A small network was trained on invented records. Each row is its activation on one of them, seen along a few directions.
After each row come some of the record's fields: N, E, V, F, B, C, Z, T.
A field that a record lacks is written absent.
The largest differences between rows may come from other fields.
Random noise pushes rows far along 2 fixed directions. That doesn't count. These rows show it; they differ only by the noise:
[ -68 -174  192 -108 -121  -91  -65  213  123   44  138  -44   74   30
 -176 -147  144  -63  -42  105  -82   28  102   73]
[ 146 -201  273 -224 -232   -6  -55  229   76   24  226 -227   71  -68
 -286 -146   -6  -96  -33   83 -268   27   19  -67]
[  11 -163   10   37  280  178  -35  488  -15   49   35  232    8  131
   -1 -167  441  -67 -332  151  313  -21  343  234]
[-362 -151  231  -81 -280 -376  -98    2  273   63  113  -34  123   68
 -177 -134  103  -24  152   98 -154   63   23  115]

[-381  -40 -159  294  174 -194  -34   34  222  183 -288  140   75  332
  283   76 -159 -307  -31 -257  448  219  172  385] -> N=n3 E=e2 V=v3 F=f1 B=b8 C=c2 Z=z2 T=t2
[-348 -148  180  -86 -276 -427   24   82  239  -47  181  145  155  100
 -118 -374  460  143   95  264 -168   -9  174   15] -> N=n3 E=e2 V=v1 F=f3 B=b4 C=c2 Z=z1 T=t1
[-635 -135  273   98    3 -193 -264 -114  213    7  -65  160  -42  142
 -215  143  137  -10  128  117   72   57   -5  250] -> N=n3 E=e2 V=v1 F=f3 B=b4 C=c2 Z=z2 T=t2
[ -62  -13 -331  281  545  173  133  454  -47  136 -136  489  107  297
  409 -243  606    3 -350   37  654 -116  536  370] -> N=n2 E=absent V=v1 F=f3 B=absent C=absent Z=z1 T=absent
[ 436 -259  219 -104  329  630 -129  529 -264  -66  121  -34 -149  -70
 -295   47  173 -102 -443  154   70  -63  167  -17] -> N=n3 E=e2 V=v1 F=f3 B=b4 C=c2 Z=z2 T=t2
[-127 -262  204  -77 -147 -142 -102  302  274  196   97 -180  204  175
 -129 -154 -139 -326  -33  -57    4  127  201  250] -> N=n3 E=e2 V=v3 F=f2 B=b7 C=c2 Z=z1 T=absent
[ 240   -5 -172  -34 -179 -190  323  129   22    2  134   21  243   49
  240 -466  279  117   16   18 -115  -85  217 -209] -> N=n2 E=absent V=v1 F=f3 B=absent C=absent Z=z2 T=t1
[ 271  -38   73 -118 -426 -191  183 -219   76   51  117 -436  179  -62
  -12 -115 -464  -83  255 -259 -491   70 -195 -336] -> N=n2 E=absent V=v1 F=f3 B=absent C=absent Z=z2 T=t2
[ 255  177 -160   -4  339  392  -19   59 -322 -110    4  251 -219 -227
    0  149  340  279 -208  211  194 -211  -37  -41] -> N=n1 E=e2 V=v1 F=f3 B=absent C=absent Z=z1 T=absent
[-275  195 -129   78   13 -227  -46 -225   29  -38 -128  153  -80  -49
  132  138   77  164  132   51  128  -16 -115  103] -> N=n3 E=e1 V=v3 F=f1 B=b6 C=c1 Z=z1 T=absent
[-149 -141   87   25   45  -52  -34  123   90   13   -5   50    8  154
  -48  -75   55 -110  -98   22   47  106  123  107] -> N=n3 E=e2 V=v2 F=f3 B=b4 C=c2 Z=z1 T=t2
[-306   23 -139  220   -9 -269  109 -171  181  114 -155   83  146  255
  283  -77  -71  -84  160 -208  130   87   91  111] -> N=n2 E=absent V=v1 F=f3 B=absent C=absent Z=z2 T=t2
[ 493   77  -88 -171 -151  125  129  111 -163 -116  105 -170   -7 -208
   19 -110  -54   40  -54   32 -155  -53  -50 -290] -> N=n3 E=e2 V=v3 F=f1 B=b6 C=c1 Z=z2 T=t1
[ 131 -150   36   -6  289  314  -40  522  -62   29   52  160  -28  104
  -47 -146  355 -118 -353  129  277  -13  320  179] -> N=n3 E=e2 V=v2 F=f3 B=b4 C=c2 Z=z1 T=absent
[-291  -83   92   38  322  159 -232  225  -12   -9    5  369 -159   27
 -193   95  477   78 -229  308  335  -55  155  320] -> N=n3 E=e2 V=v1 F=f3 B=b4 C=c2 Z=z1 T=absent
[ -58  -83  251 -248 -601 -358  -39 -121  290   50  165 -458  215  -28
 -197 -137 -474 -212  336  -90 -449  113 -134 -122] -> N=n3 E=e2 V=v3 F=f1 B=b9 C=c2 Z=z1 T=t1
[ 308  124 -267   31  181   76  196  117 -220  -62   21  181  -10 -112
  254 -137  370  285 -171  108  102 -176   96 -107] -> N=n1 E=e1 V=v2 F=f2 B=absent C=absent Z=z1 T=absent
[ -59   96  -23   64  -38  -60   31 -253  -42  -58  -56    7  -39  -53
   65   94  -27  144  148  -39  -99  -45 -153 -129] -> N=n1 E=e2 V=v1 F=f3 B=absent C=absent Z=z2 T=t2
[ 289 -142  169 -153  312  549 -188  442 -224  -58  152   98 -209 -149
 -348   87  300   -2 -396  284  139  -90  110   77] -> N=n3 E=e2 V=v1 F=f3 B=b4 C=c2 Z=z1 T=absent
[ 314   20  -16 -152 -236  -70  144    3  -42   -6  163 -194  108 -153
   17 -169  -29  100   65   -6 -292  -85  -70 -236] -> N=n1 E=e2 V=v2 F=f3 B=absent C=absent Z=z2 T=absent
[-423   71  114   52 -314 -416 -132 -479  236   45 -146 -219    5   13
  -35  275 -511  -99  403 -209 -175  174 -328   40] -> N=n3 E=e1 V=v3 F=f1 B=b9 C=c2 Z=z2 T=t2
[ 218  -94  117 -198 -100   20   98  258  -95 -174  254   87    6 -119
 -159 -334  522  250 -137  340 -212 -130  138 -226] -> N=n3 E=e2 V=v1 F=f3 B=b4 C=c2 Z=z1 T=t1
[ 148   92   -7  -72  185  234  -52   95 -233 -168   52  188 -204 -210
  -95   69  393  282 -156  276   49 -165  -40  -77] -> N=n3 E=e1 V=v1 F=f2 B=b5 C=c2 Z=z2 T=absent
[ 106   -8 -142   60  -54  -46  159  -27   23   49  -15  -28  120   92
  154 -133 -112  -87   21 -151   -7   35   70  -74] -> N=n2 E=absent V=v1 F=f3 B=absent C=absent Z=z2 T=t2
[-527 -102  118   75   -3 -248 -137   89  253   76  -24  219   60  202
  -55  -88  288  -56   44  117  188   62  171  308] -> N=n3 E=e2 V=v2 F=f3 B=b4 C=c2 Z=z2 T=absent
[-438 -195  273  -62 -161 -245 -162  107  263   36  115   62   77  137
 -221 -144  216  -60   76  182  -50   58  126  184] -> N=n3 E=e2 V=v1 F=f3 B=b4 C=c2 Z=z1 T=absent
[-289   84  291 -203 -222 -103 -312 -372   27 -110   98  -76 -197 -299
 -446  338  -93  207  256  249 -277  -62 -403  -26] -> N=n3 E=e1 V=v1 F=f2 B=b5 C=c2 Z=z1 T=absent
[  28  -48   36  -14 -353 -358  169 -231  156   88   49 -277  212   30
   78 -135 -295  -29  260 -226 -348   67 -113 -184] -> N=n2 E=absent V=v1 F=f3 B=absent C=absent Z=z1 T=t2
[-235  -70   74   94 -130 -191   -7 -147  198  135  -64 -150  161  176
   63    3 -287 -171  212 -217  -60   80    3   77] -> N=n2 E=absent V=v1 F=f3 B=absent C=absent Z=z1 T=t2
[ 297  -25  -41  -43 -155   -8  206  -25   -5   39   57 -242  127   36
   95 -160 -262 -101   52 -206 -232   55   -9 -221] -> N=n2 E=absent V=v1 F=f3 B=absent C=absent Z=z1 T=t2
[-330  174 -155  102  -36 -273  -50 -303  111   75 -115  127   11  -13
  136  144  -47   89  195  -29  137  -13 -121  163] -> N=n1 E=e2 V=v2 F=f2 B=absent C=absent Z=z1 T=absent
[ -82  -60    3   24 -153 -195   93 -101  139   98   10 -128  178  133
   75 -119 -204 -104  130 -163 -130   53   32   -7] -> N=n2 E=absent V=v1 F=f3 B=absent C=absent Z=z1 T=t2
[ 596  -11 -111  -80  198  450  108  323 -228   74   93  -90   -9 -115
    2  -40  -11  -78 -274  -60   84  -76   98  -72] -> N=n2 E=absent V=v1 F=f3 B=absent C=absent Z=z1 T=absent
[-381  156  -82   99  195 -116  -91 -119  -51 -139  -86  428 -170  -47
   56   79  539  359    5  304  225 -130   -2  128] -> N=n3 E=e1 V=v1 F=f2 B=b5 C=c2 Z=z1 T=absent
[ 402  110  -76 -116   23  286   -6    7 -177   14   47 -175  -77 -218
  -49  153 -246  -29  -53  -56  -40  -58 -151 -109] -> N=n1 E=e2 V=v2 F=f2 B=absent C=absent Z=z1 T=absent
[-244   30   16  -25 -427 -529  131 -280  268   93   71 -131  244   57
   93 -214  -82   56  378  -99 -280   22  -69  -81] -> N=n2 E=absent V=v1 F=f3 B=absent C=absent Z=z1 T=absent
[-232   87  -32   41 -223 -322   12 -377  141   48  -77 -135  100   32
   96   79 -346  -12  290 -163 -162   38 -179  -16] -> N=n1 E=e2 V=v2 F=f2 B=absent C=absent Z=z1 T=t2
[ 264   49  163 -113  -78  222 -102 -161 -160 -101  -10 -313 -179 -230
 -204  311 -403  -25   73  -85 -248   31 -328 -230] -> N=n3 E=e1 V=v3 F=f1 B=b3 C=c1 Z=z1 T=t2
[ 530  -46 -176  -16  174  312  226  410 -165   59   82  -24  103   32
  194 -272  161  -65 -265  -60  111  -81  272  -92] -> N=n2 E=absent V=v1 F=f3 B=absent C=absent Z=z1 T=absent
[ 160  -99 -147  156  325  241  111  307  -59  117  -80   80   96  222
  234 -121   52 -170 -252 -145  283   -5  307  142] -> N=n2 E=absent V=v1 F=f3 B=absent C=absent Z=z1 T=t2
[ -66  -82  152  -70  220  227 -202  210  -82  -38   84  209 -172  -96
 -289  106  364  100 -215  291  147  -71   50  161] -> N=n3 E=e2 V=v1 F=f3 B=b4 C=c2 Z=z1 T=absent

Here are new rows. What are their fields?
[-299  132  -63   52 -117 -243  -25 -220  141   59  -63   26   88   44
  118   19  -66   33  242  -45   25  -35  -52  102] -> N=n1 E=e2 V=v2 F=f2 B=absent C=absent Z=z1 T=absent
[  91  -63  122 -201 -552 -400  187  -93  183   27  251 -284  312  -54
  -52 -380  -48   74  302   -6 -497  -61  -16 -274] -> N=n2 E=absent V=v1 F=f3 B=absent C=absent Z=z1 T=t1
[ -53 -185  229  -69 -130  -59  -66   75  115   29   64 -180   34   73
 -178  -28 -167 -167    2  -47 -170  128   -3    5] -> N=n3 E=e2 V=v2 F=f3 B=b4 C=c2 Z=z1 T=t2
[ 646  -76    0 -207 -145  217  250  343 -136  -10  254 -228  190  -99
   -7 -385   80   -3 -118    2 -258 -137  171 -311] -> N=n2 E=absent V=v1 F=f3 B=absent C=absent Z=z1 T=t1
[  21 -194  243  -19   71  259 -173  212   23   33   -9 -166  -55   87
 -210  116 -213 -297  -99  -70   32  121   47   81] -> N=n3 E=e2 V=v2 F=f3 B=b4 C=c2 Z=z1 T=t2
[-514  -86   98  106  371   67 -278  194   63   24  -46  476 -137  108
 -171  108  555   89 -201  326  435  -55  203  454] -> N=n3 E=e2 V=v1 F=f3 B=b4 C=c2 Z=z1 T=absent
[ -61 -228  195  -45  103  173 -148  278   56   40   44  -23   -3  136
 -211  -13  -30 -238 -191   44   68   84  161  171] -> N=n3 E=e2 V=v2 F=f3 B=b4 C=c2 Z=z2 T=t2
[-163 -164  298 -134   29  117 -206  230   41  -39  154   72  -49  -11
 -338  -39  298   25  -87  279  -30  -65  100  118] -> N=n3 E=e2 V=v1 F=f3 B=b4 C=c2 Z=z1 T=absent
[-552   63 -133  174  -91 -521   14 -270  280  166  -99  214  160  156
  193  -46  119   79  241  -40  160   24   33  264] -> N=n2 E=absent V=v1 F=f3 B=absent C=absent Z=z1 T=absent
[  88  -46  -84   42  146  170  -46  306   43  116  -79  -37   30  129
  111   -5 -133 -311 -165 -116  299   98  186  213] -> N=n3 E=e2 V=v3 F=f1 B=b9 C=c2 Z=z2 T=absent
[ 427  114 -196   31  340  436   38  130 -319  -97 -119   21 -214 -104
  110  192  -98  -19 -289  -52  196   -6  -29  -71] -> N=n3 E=e1 V=v3 F=f1 B=b6 C=c1 Z=z2 T=t2
[-687   85 -118  205  -93 -542  -36 -328  329  174 -138  241  148  194
  183    2   84   44  298  -52  205   46   18  320] -> N=n2 E=absent V=v1 F=f3 B=absent C=absent Z=z1 T=absent
[ 516  -42  -49 -138 -175   31  254  168  -74   55  189 -223  173 -102
   60 -282    6   33  -35  -82 -256  -72   53 -263] -> N=n2 E=absent V=v1 F=f3 B=absent C=absent Z=z2 T=absent
[-150  226 -169   89  243   48  -42 -174 -152  -82  -67  373 -172 -146
   60  161  403  364  -18  215  213 -181  -81   70] -> N=n1 E=e2 V=v1 F=f3 B=absent C=absent Z=z1 T=absent
[ 251  -10   10 -131 -320 -185  205  -31   53   56  166 -243  193  -68
   35 -251  -79   43  153  -92 -336  -32  -35 -237] -> N=n2 E=absent V=v1 F=f3 B=absent C=absent Z=z1 T=absent
[  49  -23 -239  255  315  108  165  187  -34  101 -158  180   85  246
  358 -117  134  -96 -168 -174  348   17  282  126] -> N=n2 E=absent V=v1 F=f3 B=absent C=absent Z=z1 T=t2
[ -47    5 -236  193   98 -199  232   -3   55   94  -97  149  158  203
  343 -202  125   22  -30 -145  143   20  188   54] -> N=n2 E=absent V=v1 F=f3 B=absent C=absent Z=z1 T=t2
[ -16 -165  439 -341 -492 -184 -135  -75  117  -85  315 -308   23 -213
 -485  -77  -44   82  212  214 -582  -15 -217 -234] -> N=n3 E=e2 V=v1 F=f3 B=b4 C=c2 Z=z2 T=absent
[ -92   36 -106   79  103  -27  -34  113   56   76 -104   83   10   74
  128   29   24 -102  -56  -48  261   44   93  199] -> N=n3 E=e2 V=v3 F=f1 B=b9 C=c2 Z=z2 T=absent
[ 575 -297  280 -211  108  560  -40  526 -194  -46  212 -257  -77  -61
 -335  -70  -58 -222 -378   42 -159   34  126 -156] -> N=n3 E=e2 V=v1 F=f3 B=b4 C=c2 Z=z1 T=t2
